These are the activations of a small neural network, seen along a few directions. Each row is one input.
Each table varies a few parts of the input and shows all the possible inputs, shuffled.
Descriptions start from the smaller parts, as in this example, which fits no table here: one of 4 places along a line, together with either a single point or one of 9 places along a line or (one of 2 separate values, together with one of 8 places around a ring).
Shared parts are said once, and a part with two or three values counts as separate values.
(in the rows, 128 means zero)

Other details of the inputs vary at random and push rows far along two fixed directions, the same in every table; ignore that.
These rows show it; all are for the same input, with only those details redrawn:
104 71 141 169 124 46 140 115 114 154 83 181 148
136 172 97 83 134 143 140 158 134 74 119 82 150
101 60 158 206 128 45 132 110 104 179 85 202 146
106 86 110 95 110 37 155 116 127 110 74 146 147
133 149 156 216 162 165 114 158 109 154 134 143 150
140 170 144 194 163 184 114 167 114 135 142 121 151

A family of inputs:
R1: 147 173 136 121 152 173 142 161 129 107 154 77 139
R2: 114 115 96 57 103 64 152 131 139 77 85 116 147
R3: 177 158 63 46 105 162 56 97 142 100 174 80 40
R4: 150 177 160 223 170 206 114 168 107 150 159 126 143
R5: 121 79 173 177 142 87 141 121 119 168 124 152 135
R6: 105 97 108 37 86 102 156 85 157 118 129 130 107
R7: 132 156 109 62 105 185 141 118 158 107 158 107 111
R8: 181 146 112 170 156 134 43 123 79 130 139 103 71
R9: 126 158 106 63 106 181 132 118 159 104 151 108 118
R10: 94 71 118 69 72 72 142 77 156 134 105 176 116
R11: 136 152 145 100 122 215 129 127 152 140 184 94 105
R12: 121 118 156 208 150 121 121 140 109 162 117 162 149
R13: 113 89 159 184 143 83 139 121 111 163 114 163 137
R14: 110 97 118 35 85 103 161 90 156 122 133 122 106
The inputs of R5 and R11 match in every part but one. If R8 is changed in the same way as R5 into R11, which row does it become? -> R3
What is each input in this table made of? -> one of 2 separate values, together with either a single point or one of 6 places along a line
Which other rows does R1 become when the place on the line of 6 takes its other values? List them by row number. -> R2, R4, R5, R12, R13

A family of inputs:
R15: 119 105 136 26 73 154 148 104 175 139 173 103 87
R16: 131 108 151 180 138 101 130 135 121 153 119 152 141
R17: 151 180 133 185 152 202 108 163 125 133 157 133 144
R18: 97 118 143 170 121 148 122 115 125 166 111 184 145
R19: 141 168 110 89 127 148 146 151 138 81 131 88 146
R20: 115 123 101 83 106 82 160 115 134 104 100 152 131
R21: 106 115 143 167 112 127 111 109 119 158 106 190 134
R22: 129 148 122 170 138 178 73 134 120 138 149 134 118
R23: 126 116 145 184 152 108 116 128 112 160 141 140 123
R24: 122 101 122 169 139 87 112 118 119 156 129 166 117
R25: 114 71 124 67 105 31 162 122 139 99 78 115 146
R26: 148 164 88 90 126 144 129 155 146 85 128 102 135
R27: 143 120 129 172 126 151 75 102 99 153 132 141 83
R28: 165 154 140 163 158 158 101 126 94 146 159 103 92
R29: 133 172 98 85 110 173 104 141 145 85 124 109 140
R30: 129 103 124 168 135 89 116 125 127 154 118 166 121
R31: 136 183 139 101 148 193 154 165 128 84 144 72 148
R32: 95 97 171 175 140 128 165 135 118 162 121 146 162
R33: 107 73 120 62 118 23 152 110 129 106 94 107 125
R34: 162 123 166 176 161 138 100 123 85 165 149 111 104
R35: 140 132 151 197 154 132 116 142 120 155 142 136 129
R36: 116 124 159 181 139 125 149 126 111 152 124 164 138
R37: 147 183 93 96 125 194 88 152 142 89 140 87 126
R38: 91 95 89 63 96 52 181 98 146 113 86 154 147
R39: 139 156 129 84 133 154 148 162 136 80 127 73 155
R40: 172 183 87 93 143 176 104 136 116 91 158 70 85
R41: 129 93 164 172 145 91 126 135 118 157 116 131 137
R42: 114 167 110 85 129 157 174 143 140 95 134 90 154
R43: 105 61 123 28 80 80 176 50 182 136 143 152 94
R44: 120 106 130 158 111 116 96 123 129 144 105 170 133
What is each input in this table made of? -> either one of 2 separate values or (one of 4 places along a line, together with either a single point or one of 6 places along a line)
